Each row below holds a small network's activations on one input, seen along a few directions.
Each table varies a few parts of the input and shows all the possible inputs, shuffled.
Descriptions start from the smaller parts, as in this example, which fits no table here: values(3) and (point or line(11) or (line(6) and ring(8))).
Shared parts are said once, and a part with two or three values counts as separate values.
In the rows, zero is written as 128.

Other details of the inputs vary at random and push rows far along three fixed directions, the same in every table; ignore that.

Table:
x1: [189 102 114 183  77 154  76  46 117 109 158 147 108]
x2: [ 50 135 129  68 226 133 207 158 172 139 106 103 143]
x3: [ 95 143 102  93 169 104 192  88 135  92 111 129 134]
x4: [104  85 153  65 169  96 197 168 216 120  93 115 134]
x5: [148 123 166 144 110 170  63 229 107 196 138  92 142]
x6: [124 102 167 114 150 141 105 216 139 173 124  86 137]
x7: [151  95 162 103 104  97 134 188 140 124 112 122 128]
x8: [124 104 118 108 139 114 179  65 196  82 111 143 119]
x9: [117 102 172 106 142  98 123 237 125 166 118  95 138]
x10: [105 143 138 130 147 172 119 168 121 164 128 109 134]
x11: [144 128 130 145 110 120 106 135  98 132 136 123 129]
x12: [119 105 172 112 140  98 120 230 124 169 120  98 136]
x13: [159  73 148 123 120 115 135  97 171 107 132 136 118]
x14: [ 95 180  95 144 155 189 137  73 106 133 133 133 124]
x15: [123  86 118 100 138  47 205  50 199  60 113 158 112]
x16: [117 190  98 165 120 153 110  93  81 130 143 144 118]
x17: [178  76 151 138  60 113  31 183 114 163 143 135 140]
x18: [181 115  98 163  40 130  54  61 113 108 145 185 127]
x19: [110 190 114 158 128 159 101 141  72 152 138 128 127]
x20: [165  74 163 134  91  79 108 167 142 134 133 125 118]
x21: [158  91 132 112  98  77 164 100 170  73 113 155 115]
x22: [171 153  88 195  89 183  62  43  85 125 166 134 126]
x23: [ 53 190 102 103 205 178 184  92 129 131 119 127 133]
x24: [190  81 133 132  66  82 136  85 156  71 122 159 113]
x25: [ 83 165  83 107 199 148 184  63 151 111 126 127 138]
x26: [135 104 167 118 126 110 107 226 109 162 121  97 137]
x27: [186  72 131 132  80  76 133  80 149  77 126 148 117]
x28: [ 63 210 101 127 175 151 156 123  94 142 128 129 131]
x29: [114 206  94 164 121 174 104  98  57 136 144 134 129]
x30: [ 89 217 102 155 146 178 109 138  55 158 139 123 135]
Description of these inputs: values(2) and (point or line(6) or line(8)).
Change only the line(8) part in x7. List by row number the other rows that result. -> x16, x19, x21, x24, x28, x29, x30

Table:
x31: [162  91 126 153  96 115 114  84 149 110 139 144 111]
x32: [171  93 127 158  80 114 126  43 171  87 135 161 104]
x33: [ 79 180  86 115 159 161 132  89 103 132 126 138 144]
x34: [159  85 107 121 111  89 171  37 164  56 117 146 118]
x35: [171  89 142 123 103 102 104 141 145 121 139 136 133]
x36: [112 207 112 182 123 217  61 126  21 177 152 116 133]
x37: [135 117 153 117 130 128 120 190 130 150 128 122 127]
x38: [103 148  86  93 159 111 185  48 173  81 120 164 133]
x39: [141  92 143 123 115 112 141 139 182 121 113 120 124]
x40: [123  93 158 110 146 110 109 201 145 166 128  98 141]
x41: [ 93 142 117 105 172 125 182  86 127 104 120 131 126]
x42: [126 120 171 113 131 141 102 246 123 181 125 109 134]
x43: [108 148 115 103 157 128 142 131 136 129 127 133 141]
x44: [128 168  79 139 145 140 131  46 104 100 151 148 134]
x45: [119 131 158 104 157 133 138 227 127 160 117  86 143]
x46: [119 106 151 112 130 124 105 189 155 165 124 115 139]
x47: [ 46 203  74  82 184  60 249  80 130  69  90 141 130]
x48: [122 148 120 118 159 132 160 132 124 119 125 109 135]
x49: [157  74 150 124 108  99 101 150 163 139 133 123 131]
x50: [ 76 141 131 103 183 128 183 126 162 131 112 120 126]
x51: [125 116 116 133 122 125 141  86 164 112 126 148 116]
x52: [123 183 110 149 131 178 112 134  94 143 135 117 136]
x53: [167 135 128 186  81 174  37 142  40 165 159 121 125]
x54: [173 147  96 177  93 142 122   5 110  74 157 167 107]
x55: [144  94 165 109 131 110 127 204 142 146 126 118 127]
x56: [112 105 119  89 153 101 191 101 168  88 101 125 131]
x57: [ 57 170 105  86 185 150 190 131 143 126  95 117 143]
x58: [117 136 120 133 152 136 142 124 133 132 126 103 131]
x59: [148  79 152 108 109 105 137 159 157 118 107 115 130]
x60: [112 150 113 142 154 148  98 132  95 160 148 107 141]
x61: [121  95 157  92 133 115 108 207 135 161 115 110 146]
x62: [ 73 124 127  74 187 113 191 147 149 124 102 123 134]
x63: [169  84 173 124 114 101 130 164 144 122 133 122 118]
x64: [142 102 142 112 113 112 143 141 171 115 120 150 119]
x65: [148  86 162 121  94 118 122 146 154 124 116 138 119]
x66: [100 155 132 109 160 138 168 126 143 122 121 134 126]
x67: [129 174 102 157 139 164 112 101  74 132 153 133 125]
x68: [184 109  95 168  64 130  72  31 103  94 154 162 124]
x69: [102 197 106 145 158 174 138  95  88 131 140 132 127]
x70: [190  68 166 164  78 109  88 131 142 128 144 124 111]
x71: [160 114  88 128  66  18 154  30 143  43 123 195 120]
x72: [146  92 150  97 110 101 124 166 178 128 120 141 135]
x73: [185  58 159 140  65 107  86 147 137 125 130 140 116]
x74: [ 97 145 147 129 163 148 130 168 120 165 127 101 129]
x75: [155  82 148 140  99 115 108 139 157 134 132 133 117]
x76: [106 133 139 132 162 141 118 176 108 168 136  99 130]
x77: [197  84 155 147  58 118  93 150 157 117 128 134 120]
x78: [113 198 111 189 143 199  75 117  38 175 163 103 129]
x79: [132 111 165 133 143 135 101 225 115 180 129  71 138]
x80: [157 145  92 181  93 156 103  41 120 107 143 137 118]
x81: [143 171  84 187  85 188  70  51  60 127 153 156 120]
x82: [126 119 172 109 130 130 131 204 149 153 117 120 127]
x83: [ 61 160 110  88 187 136 203  89 147 107 104 138 129]
x84: [158 133 103 162  94 147  67  81  74 128 154 137 135]
x85: [109 112 134 117 158 117 150 139 148 135 125 118 124]
x86: [107 134 120 108 129 139 117 137 131 140 119 135 141]
x87: [110 162 107 149 135 163  88 121 103 161 145 122 138]
x88: [197  53 151 149  71  91 111 112 177 102 129 126 114]
x89: [ 86 143 105 101 152 135 171  94 148 110 109 150 126]
x90: [ 99 207 101 143 161 188 124 138  76 152 134 106 141]
x91: [ 88 151 124 102 136  54 174 167 109 112 106 143 123]
x92: [171  96 167 141  56  40 120 159 115  99 122 148 106]
x93: [119 172 141 163 126 191  68 174  41 183 145 102 134]
x94: [ 83 132 127  81 169 125 183 151 157 124  94 114 140]
The inputs of x82 and x64 match in every part but one. If x92 is changed in the same way as x82 into x64, which row does it become? -> x91
Describe the family of inputs behind these rows. -> line(4) and (point or (values(3) and line(5)))
Change only the line(5) part in x44. List by row number the other rows that result. -> x35, x38, x43, x72
Change only the values(3) part in x68. List by row number the other rows that result. -> x35, x40
A walk changes only the line(4) part. It starts at x94 and steps to x83. List the rest of the walk in order. -> x81, x33

Table:
x95: [174 138 105 187  88 143 111  34 103  90 153 145 106]
x96: [ 83 162 105 121 161 135 134 114 121 142 131 134 136]
x97: [ 52 156 114  90 195 117 161 147 133 151 117 123 143]
x98: [ 84 162  98 103 178 139 140 124  99 139 126 114 150]
x99: [163  74 133 109 103  97 130 114 164 101 121 139 130]
x100: [ 89 163 124 119 152 162 126 148 127 158 126 129 133]
x101: [133  82 155 107 117  95 125 162 173 135 121 136 127]
x102: [169 138  99 189  98 133 110  30  95  94 157 141 109]
x103: [ 80 166  92  74 147  54 235  80 155  55  90 175 121]
x104: [137 127 150 149 102 154  65 189 110 178 139 120 130]
x105: [151  93 137 112 111 117 125 136 150 116 120 128 135]
x106: [117 119 173 114 127 151 101 234 139 185 120 111 133]
x107: [153  93 144 108 108 126 137 135 164 110 113 134 130]
x108: [106 166 124 144 162 149 137 139  94 146 135 103 127]
x109: [158  76 159 101 108 115 124 176 165 127 113 121 134]
x110: [102 175 105 152 165 142 135 102  76 132 144 111 127]
x111: [153 153 108 169  99 174  49 126  55 160 155 118 142]
x112: [157 104 146 139 113 118 156 106 157  99 123 131 109]
x113: [172  86 163 143  99 111 130 139 153 115 128 120 111]
Describe the family of inputs behind these rows. -> point or (values(3) and line(6))
A walk changes only the line(6) part. It starts at x97 and steps to x96. List the rest of the walk in order. -> x101, x104, x100, x106

Table:
x114: [201 122 120 176   9 112  24 125  56 121 146 169 128]
x115: [ 96 176 124 135 155 196  97 176  89 186 133 104 139]
x116: [175  94 135 147  93  87 134  86 145  89 136 140 110]
x117: [184  91 160 152  75 104 118 139 140 110 134 132 112]
x118: [ 46 206 111  97 157 164  88 218  80 205 122 128 163]
x119: [ 93 170  78 127 160 164 173  37 148  92 119 153 125]
x120: [ 77 148 100  86 198  95 224  71 154  86 109 134 122]
x121: [146 148  94 176 107 171  75  58  90 131 161 132 134]
x122: [ 92 158  91 115 174 152 155  74 131 125 136 131 139]
x123: [149  66 153  96 115 100 157 128 207 100 112 138 120]
x124: [165  53 185 115 109  69 124 208 154 139 120 107 125]
x125: [ 60 170 135  93 198 129 196 173 133 132 104 105 135]
x126: [111 160 105 136 143 169 127  82 119 132 135 135 131]
x127: [166 173  92 199  88 159  89  40  66 107 156 147 111]
x128: [133  83 174 103 132 126 107 224 152 167 123  99 134]
x129: [143  94 178 121 120 104 132 212 136 145 117 106 123]
x130: [121 136 145 141 140 131 103 186  81 166 130  94 134]
x131: [149  57 125  90 131  73 179  67 223  71 111 150 119]
The inputs of x123 and x125 match in every part but one. If x122 is changed in the same way as x123 into x125, which row does it become? -> x124
Describe the family of inputs behind these rows. -> values(2) and (point or line(8))
